These are the activations of a small neural network, seen along a few directions. Each row is one input.
In each table, some parts of the input vary, and every possible input appears once, in random order.
A made-up example of a description, with smaller parts first: one of 2 separate values, together with either a single point or one of 11 places along a line or (one of 5 places around a ring, together with one of 6 places along a line).
Shared parts are said once, and a part with two or three values counts as separate values.

Rows:
row 1: [3 3 27 -39 22 -9 -39 -8 -59 5 16 -63 12]
row 2: [-10 50 17 -54 -25 12 81 -17 -15 9 -45 10 -11]
row 3: [5 -59 -15 16 -28 -20 7 -1 42 -14 42 10 -16]
row 4: [-18 4 21 14 -1 -6 -74 23 19 42 39 -19 -2]
row 5: [-24 -40 -16 -7 18 6 -1 -20 8 -11 38 -46 24]
row 6: [-1 3 -3 -15 -5 -25 -83 20 -4 -8 9 -51 -11]
row 7: [-12 12 27 -12 11 -23 -90 32 0 20 23 -21 -24]
row 8: [18 -48 -20 35 -13 6 -10 2 18 -11 -17 36 4]
row 9: [26 9 -5 31 -14 29 -13 32 -6 -48 -18 37 -6]
row 10: [-14 -37 -15 -1 -8 -6 -38 -3 44 -4 41 -18 13]
row 11: [28 66 9 -15 20 -13 64 -33 -14 19 -72 12 17]
row 12: [-3 -47 17 18 -10 -16 -1 8 45 14 57 38 -30]
row 13: [30 5 23 3 16 36 34 26 -55 -30 -16 19 27]
row 14: [-7 -62 -15 11 0 -11 44 -12 7 -21 36 -19 -1]
row 15: [20 19 21 31 6 34 -21 42 0 -19 -2 63 -22]
row 16: [-8 -6 -9 11 -18 -8 -67 11 14 15 26 -49 11]
row 17: [10 -37 9 36 5 11 -17 12 23 17 -1 62 -12]
row 18: [2 -59 16 -10 6 -13 52 -15 -16 2 48 -1 17]
row 19: [-16 -9 -10 5 7 7 -30 -9 -21 7 23 -77 20]
row 20: [-28 51 -13 -31 -32 8 73 -18 -1 -17 -53 0 -25]
row 21: [17 83 -13 8 15 -19 10 -7 31 36 -48 63 -26]
row 22: [17 -50 8 8 20 12 37 -5 -38 6 -12 21 37]
row 23: [-6 -5 20 -14 11 6 -23 -14 -43 28 33 -60 36]
row 24: [5 -53 -19 31 12 14 29 -5 -17 -17 -23 7 20]
row 25: [-8 0 -2 -20 19 -8 -47 -2 -38 -16 6 -80 -4]
row 26: [16 3 -3 26 10 37 26 25 -37 -55 -26 6 10]
row 27: [20 75 -35 10 -6 -27 17 -21 26 3 -65 37 -9]
row 28: [-24 -26 16 3 9 -4 -45 8 48 24 55 12 -1]
row 29: [-16 58 -28 -29 -53 -3 37 -4 25 -6 -39 35 -39]
row 30: [-15 -36 15 -27 23 4 7 -25 -15 10 49 -28 42]
row 31: [9 67 -20 9 13 -17 54 -35 0 -7 -80 2 5]
row 32: [-18 66 -5 -31 -31 5 28 9 30 27 -22 60 -55]
What is each input in this table made of? -> one of 4 places along a line, together with either one of 2 separate values or one of 6 places along a line
The inputs of row 24 and row 8 match in every part but the place on the line of 4. If row 31 is changed in the same way as row 24 into row 8, which row does it become? -> row 27
Start at row 25 and move only the place on the line of 6, one step at a time. The first step leads to row 19. Which rows follow, in order? -> row 5, row 14, row 24, row 26
Change only the choice among 2 separate values in row 20. List by row number the other rows that result. -> row 31
List by row number the other rows that have the place on the line of 4 in common with row 17. -> row 4, row 7, row 12, row 15, row 21, row 28, row 32

Rows:
row 33: [10 20 -1 15 -4 11 13 9 9 3 -32 45 -5]
row 34: [12 36 1 -6 4 10 25 2 -19 -17 -34 13 1]
row 35: [-5 34 -4 -29 -9 2 44 -19 -13 -3 -30 -9 1]
row 36: [-17 -79 20 -14 19 2 0 -11 -29 7 65 -51 35]
row 37: [-19 -45 -23 -2 -2 -9 -27 -12 -6 -18 25 -79 20]
row 38: [-5 0 25 -8 24 -4 -77 14 -22 16 37 -52 9]
row 39: [11 37 -2 2 7 13 29 1 -18 -12 -31 13 4]
row 40: [-24 -3 18 -33 12 -14 -57 -2 -17 31 41 -72 11]
row 41: [15 32 2 4 11 8 29 -3 -16 -6 -37 16 11]
row 42: [6 25 -4 13 -8 15 14 12 6 -2 -27 42 -12]
row 43: [17 32 0 0 4 2 28 2 -22 -16 -39 11 -3]
row 44: [7 24 -2 5 -11 12 9 14 6 -8 -29 41 -15]
row 45: [-3 20 -6 5 -10 -6 27 -7 38 13 -16 45 -17]
row 46: [-6 24 -7 -6 -17 -4 23 -2 35 2 -13 41 -28]
row 47: [-8 -86 16 7 5 -4 -19 7 18 13 84 -4 13]
row 48: [3 -76 27 10 31 13 -19 7 -34 -7 60 -31 34]
row 49: [3 28 -8 -21 -1 -6 45 -26 -16 4 -37 -6 5]
row 50: [-6 36 -7 -20 -6 5 48 -21 -13 2 -28 -9 4]
row 51: [13 20 -2 11 -11 3 12 14 2 -6 -34 39 -19]
row 52: [-19 -10 15 -9 -2 -23 -78 13 29 34 62 -22 -12]
row 53: [15 18 -6 12 -3 5 11 7 3 0 -36 44 -10]
row 54: [-1 -51 -18 32 -7 2 -61 16 12 -23 28 -29 6]
row 55: [0 -42 -16 22 11 1 -46 6 -12 -32 22 -58 18]
row 56: [0 20 -8 0 -18 -13 26 -2 31 3 -18 39 -32]
row 57: [-6 -10 23 3 6 -3 -92 24 2 23 43 -22 -4]
row 58: [2 17 -11 2 -10 -11 25 -9 32 9 -20 44 -23]
row 59: [-2 31 -3 -18 -2 0 47 -25 -11 8 -33 -6 11]
row 60: [-7 25 -10 3 -15 -1 28 -3 35 7 -10 42 -25]
row 61: [1 30 -5 -23 -9 -7 46 -20 -17 -2 -35 -11 -3]
row 62: [20 29 -3 2 12 3 26 -5 -21 -10 -41 16 5]
row 63: [5 -85 24 19 13 15 -33 18 -10 2 65 -3 21]
row 64: [-13 -52 -26 21 -15 -16 -47 3 39 -13 46 -28 -3]
What is each input in this table made of? -> one of 4 places along a line, together with either one of 3 separate values or one of 5 places around a ring
The inputs of row 41 and row 45 match in every part but the place on the line of 4. If row 39 is changed in the same way as row 41 into row 45, which row does it become? -> row 60
Change only the place on the line of 4 in row 36. List by row number the other rows that result. -> row 47, row 48, row 63

Rows:
row 65: [8 32 0 -10 8 3 23 -9 -27 -5 -36 -8 7]
row 66: [-21 -106 17 0 24 -6 -99 9 -26 -1 109 -113 41]
row 67: [10 27 -5 12 -8 -1 1 10 19 0 -25 42 -20]
row 68: [-19 -113 21 20 15 -8 -117 25 16 15 124 -57 18]
row 69: [8 20 -1 -6 6 11 36 -9 -27 -10 -32 -3 13]
row 70: [-1 21 -4 -16 3 -2 37 -20 -14 1 -24 -12 9]
row 71: [4 8 -6 8 -13 0 21 4 23 -2 -14 44 -20]
row 72: [0 16 -10 7 -14 -5 15 -1 31 7 -15 38 -19]
row 73: [4 13 -1 -14 2 3 43 -14 -22 -7 -23 -5 8]
row 74: [8 16 -6 16 -9 8 14 9 18 -5 -21 47 -15]
row 75: [-2 36 0 -20 1 1 25 -11 -18 1 -26 -12 2]
row 76: [0 30 -5 2 -16 -3 3 7 27 6 -17 38 -25]
What is each input in this table made of? -> one of 2 separate values, together with either a single point or one of 5 places around a ring
The inputs of row 72 and row 70 match in every part but the choice among 2 separate values. If row 76 is changed in the same way as row 72 into row 70, which row does it become? -> row 75

Rows:
row 77: [29 99 -7 -7 3 18 76 -7 -38 -20 -112 43 -4]
row 78: [3 -43 6 18 -3 10 1 13 -10 -14 20 -5 4]
row 79: [-8 -36 1 8 18 10 14 -7 -7 -7 24 -13 16]
row 80: [-13 15 12 -22 3 -16 -26 -1 4 8 20 -33 -9]
row 81: [2 61 -21 -3 -33 -8 81 -14 53 9 -60 92 -43]
row 82: [7 -6 9 22 7 -5 -44 15 8 13 16 -1 -1]
row 83: [2 -23 8 15 2 10 -43 21 13 -7 14 10 5]
row 84: [-12 9 -1 -6 -4 2 -42 9 0 17 17 -14 -7]
row 85: [1 -26 4 -12 0 1 20 -14 -12 0 25 -19 26]
row 86: [-10 -24 3 -18 5 -11 7 -17 -12 10 6 -29 9]
row 87: [-12 3 -11 -12 -5 -12 -11 -14 3 3 9 -43 7]
row 88: [14 -29 -3 17 9 -1 -31 15 -2 -13 21 12 -1]
What is each input in this table made of? -> either one of 2 separate values or one of 10 places around a ring
